A small network was trained on invented records. Each row is its activation on one of them, seen along a few directions.
Here are examples, each followed by its value of one field, H.
The word none means that the record has no H.
Other fields move the rows too, some of them a lot.
Strong random noise was added to every row along 19 fixed directions; ignore it. To show where, here is one row again and again, with new noise each time:
[ 288  -87 -189 -156 -224 -112 -195  113  -13    9 -408  -49 -232 -206
 -246 -283  -96  -56 -352  258  489 -304 -196  158 -364  -17   84 -232
   -6   19  -13  155   21  189 -256]
[-311 -420  -83  -37  270  -44  186 -173   29  138   85   70  143  649
 -659 -201 -108    3  292 -183 -247   94  174 -282 -496 -133 -178 -126
  221  689 -505  122  -36   54  254]
[ 316  -93  397 -222   -8 -188 -134 -101  123    7 -275  123   96   -4
  245 -281  116  338    5   35  -25 -153 -379  -70  140  161   98 -144
   85   55  120  200 -275  367 -323]
[-158  155  366 -295  110  -95  194  151 -286 -239 -161   79  327  -17
 -217  321  -33 -240  291  123 -132  449  476  125   -7 -273  -23 -163
 -164  192  162  855    5  463 -249]
[ 236  117 -374  142   78 -189 -160   67  -44   41 -111 -117 -100 -219
 -228  156  309 -102  -24  472   12 -203   70 -180  -58  -53 -282  131
  133   25   79  233 -236   38   32]
[ -28  -94  -28 -101   -5  345 -318   10  232  215  347  248  107   68
  -50 -300 -274  294  -93  140  -18   28  122  -82  -50   47 -127   22
 -390 -107 -106  410  188  -97  -68]
[ -90  492   86 -132 -156 -162 -433 -153 -164 -157   15  184  261 -382
   25  315  429 -306   66  293 -132   25  -54 -115  415  291 -239  409
 -269 -202  409  402 -404  468 -454]
[  -8 -323  154 -293 -331 -136 -248  128 -169  -66  309  348  106  308
  -73 -502 -201  305 -273  -11  163  -16  -40  125 -423   25  403 -475
 -410  -39  -42 -410  453  -39   -5]
[-352   52 -178  387  331  -59   18 -229  294  132   -7 -232 -128 -175
 -105   15   52  233   65  279 -292    4  246 -188  331 -107   49  245
  323   85 -224 -452  138 -249  369]
[   5 -381  100  -20  162  -53  172  268 -177 -289  316   -3 -109  272
  360  216   32 -149  254 -485  -71  235 -107  168  394   83  179  272
  748 -285  -91 -570  226 -614  445]
[ 340   27  357 -594 -293 -232  359 -209    4  -59 -596  229  175   49
   82 -250  610  188  248  444 -349  252 -363  191  181  244  432  114
 -322  -91  474  220 -116  476 -181]
[-178   87  147  336  200 -622  324 -277 -379  -98  156 -121  179  354
 -214  192 -303   10  179 -140  -46  -88 -161  -23 -189  -41   77 -202
 -217   75  -13 -764 -141   45  204]
[-675   48 -362   -4    3  168 -681 -194   76   23  531  421  408  123
  -45 -299  357   36  199  121 -268  117  497 -453  618  316 -114  338
  234  194  161   52 -251  -61 -136]
[ 295  -48  123   11  598 -250   74   -3  318  393    8 -444  483  265
  354  113  191 -242   75   -9   10 -814  -16  143 -182  177  256 -310
   24  356  184  276   70 -301   11]
[ -62 -118  401  -95   -4 -221    5  499 -238 -232 -245 -225   32 -539
 -199  315 -355  232  158  225  309  388  268  103  321 -397  115 -199
  124 -190  292  502   72    7  -48]
[-261  -89  -54 -350 -108  428  -27   71 -146 -186  231  332  218  751
   40 -585 -109  316  247  -97  -86  674  211   -5  338    4  136 -237
   79 -278  166 -118   68  241 -179]
[-122 -103  854  173   86  -71 -146    4  125  -10  217  168  251 -184
  668 -207   25  176    7 -346  107  -46  -70 -195   58 -271  -46 -562
   64  219  272  160  135  223 -182]
[ 242 -114   89   16 -361  -76  551 -188  -90   65 -382  205 -406 -460
  222  217   -4 -246 -306 -195 -406 -225 -402  -26 -795   89  393  170
 -136  329 -407  128  182  200  123]
[ 131  288 -199  -12  -82  -99  -98 -363  -60  119  -57  -92   54  -75
  127   49   86   32 -226  214 -133 -322 -432  -26  -36  569  350  301
 -439 -189   59   35 -167  -26  -84]
[ 170   25 -270   71 -168 -173  384   22  193  158 -226   45  -61 -198
  -67  127  352 -288  363  311 -158 -135  -79  144  315  -56 -200  425
   32 -283  449 -666 -142   30   90]
[ 150   31  -40 -348 -157 -175  -28 -410  319  178 -551  183 -175 -225
 -257 -345  107  306 -122  514 -298 -120 -435  126   87  375  362  463
 -194  -74 -183  -86   25  212  -72]

[ 189 -156 -221   44 -128  -30  288  -88  130 -115 -663 -440 -427  -30
 -250 -240  490 -185 -229  243  428 -100  -42  213 -278 -180   48 -212
  223  217  -27 -290   51   33  117]
h2
[ -20  -96  332  613   23  506 -104 -392  170 -296  236 -628 -248  225
  403   32  316  376 -297 -573  418  137  -82 -348  134   27 -437 -244
  -55  260 -251  -29 -488  -96   22]
h4
[-104 -251  334   80  277 -279  146 -254    9 -121  -15  -23   83  258
  541 -406  419    1  -67 -232  107 -110  -50   72  -65   45  608 -421
  478  565   42 -131  336 -408  330]
h4
[-430   27 -266  -23  156  152 -124   48   86  185  209  234   47 -139
 -104   -8   21 -413   54   73 -170   15  269  -35 -100  -58    3  227
  265  157 -131  232  486 -295  241]
h7
[-320 -179 -367   44 -217   99  167 -219  320  203  -96   80 -125    4
 -667 -312   24  166  107  386  -74  135  316   -2  -22  -92   -7  267
 -317  169 -115 -425  151 -156  257]
h6
[ 385   53  -58   -4 -235  -91  360  118 -642 -475  157   -3 -374  195
   95  422 -188  360 -213  -58 -323  450 -130  100 -236   91  346  107
 -266 -453 -365 -338   58 -140  348]
none
[ 446  367  169 -197  144   -3   68   29  105  155 -116    6   33   14
  460   89 -487 -146 -263 -110  -62 -473 -392  478 -147  178  277 -107
 -368 -471  -47 -194  280  291 -424]
h3
[-147 -346 -103   81 -462  266  503 -206  -63  -34 -297  -44 -524 -135
 -657 -103 -247 -119 -235 -112  335  284 -118  117 -829 -240  -88   50
 -482  296 -481  118  273  -68  301]
h3
[-298 -296 -332  259  -15  255 -271  126  269  344  306  153   56 -308
 -263  -17 -132 -212  -20  -98  133 -338  479 -332 -302 -202 -482   58
   69  555 -183  451  -54 -216   -7]
h3
[-192 -168  -93  -31 -328  122  209  112 -262   36  -18  206  195  -69
  378 -263 -429   -4  -68 -431  269 -107  -95  -30  -90  224  521 -327
 -186  -25  350  -10 -116  -16 -298]
h7
[ 440 -303   94  209  126   17  137  265  214  148 -292 -430 -155 -117
  144    0 -286   82  -75 -325  496 -452 -277  -55  -84 -170 -275 -371
  310   30   26   36 -325   26 -242]
h6
[ 477 -500   49 -123 -288 -208 -578  143   67 -298  172    8 -206 -188
  284  -55  679  445 -407  -89   58 -316 -297 -223  240  512  122  213
  124  -87 -208 -484 -269 -385   36]
h6
[ 254   44  -63   46 -165   34  242 -115  -18   77   39   98 -224  -16
 -139  214 -199 -279  -90 -114  -11  -98 -361  180 -414   37 -259  262
 -389 -149 -198  -85   44    5   80]
h4
[  47 -185  238  180  241 -211 -357  477 -276 -288  445  328  -99 -236
  189    4 -101  376    6  123   63  371  446 -222  138 -533 -255 -265
  565   13  -76  386  231 -317  308]
none
[ 533 -179 -111   38 -310 -426 -239  327 -578 -397  383  680 -145    2
  -66 -171   39  507   64  381  207  299  106 -174   71 -217 -463 -122
 -100 -293  271  -31 -357  -66   94]
h7
[ -77  -83  227  227 -265  227 -157  168 -227  -74  198  226 -155 -504
  356  -98  220  232   51  -10   39  484 -326 -555  125 -225 -267  -22
  214 -259  349  481  -34   -2  167]
h2
[-277  -78  249  145 -379   -2  109   27 -369 -251 -194   55 -395 -369
  332 -382 -329  226 -366 -234  378  364 -441   18 -147 -185  608 -424
  194 -269   29 -435  475  -16  131]
h5
[-232   71 -139   63  419 -181 -143    8  -89  194  149   31  358  207
 -333   86 -634   23  178  -70  -45 -226  265 -149 -100   -8  -89 -128
   92  326 -183  473 -253   38 -151]
none
[ -36  211  126  315 -363  -94  250 -644 -126 -353 -150  440  -99 -146
  449 -448  180  222 -241  125  281  145  365  100  114   47  159 -197
 -591  378  221   45 -356  257 -254]
h5
[-504  359  -80  279  242  247 -220 -141   29   -9   53 -262 -115 -486
  606   32  215  -69 -464   86 -172   12  203 -146   42   74  649  -49
  305   61 -123  215  656 -359  267]
h2
[ 109  118  353 -191  174 -135 -111  255   65   86  -27 -240 -114 -248
 -460  318  -70   88   54  473  -97  281 -198  152 -119 -288 -143  115
 -223 -396  -84  270  567  -81  337]
h5
[ -32 -102   82 -216 -195 -167  188 -172  -84 -185 -384 -399  -13  316
 -463    2  -86   47   22  -58  323   81  -99  355  -16  134  326  -82
 -180  107  -27 -350 -175   51  -29]
h1
[-494 -313  108  -65  162   95  123 -404  503  384 -260  -69  137  -17
 -266 -328   86 -135  140  -71    7 -155   88  -34 -120   83  213   96
  116  750 -185  433  157 -240  195]
h1
[ 210  -84  111 -292  578  -84 -209  -17  436   96 -354 -115  112  197
 -360  -24  152   87  301  281 -152  -47  334   60  265 -128 -309  112
  621  490 -298  797 -248  136  -84]
h1

Which value of H does each new row have?
[ -18  187  384 -395  102  341 -239 -507  637   17  -38   73  186  240
 -164 -223  327 -297 -133  124  172   -7  174  585  100  190 -324  249
 -763  163 -180  436  232  171 -343]
h4
[   1   51  194   52  159   -6 -309 -160  -90 -110  205  368  -14 -297
  627   -2 -332  228 -147 -301 -122  -22 -200 -103  431  380  211  335
  277  -96 -236  377 -167 -213 -124]
h5
[ -63 -182 -117   38   77  471  237  149  121 -154  385  -27    0  479
 -286   72 -141  -41  153  -90  135  397  769  295   -2 -331 -415  -23
 -360   19 -207   54  190 -288  185]
none
[ 180  358  259 -229  263   19 -110  217 -319 -177  283 -356  166  222
  206  483 -172  -34  -35   -1   14  217 -321  309  174  219  186   64
 -305 -773  100  120  318 -231   75]
h7
[-605 -129 -111  350 -116  241 -251  138   -6   40  566   44  133    9
 -385  -84  -66 -168   35  -92  374  185  567 -239 -204 -453 -535 -255
 -211  249   86  -21  167 -182  143]
none
[-303   88  162 -402  349  258   34  -73  443  189 -283   38  149  -84
  153 -474  -15  -55  -56  366    1  160  299  496  184  -42  625  -51
   -7    2   63  495  919 -277   92]
h2
[-435  -39   76  -79  -11 -300 -275   29 -396  -52   17   53  217  -92
  -62 -113  -54 -163 -110 -140  149  -93 -114 -199 -280   84  470 -338
  256  339   83  225  174   10  -45]
h3
[ -90  404  188   45   61  -75  -52   73 -623 -287  438  -62   12  266
    0  383 -308 -165  -91 -157  -25  429 -319   58 -246  -13   20  -64
 -279 -579  -76  -72  341  -19  182]
h6
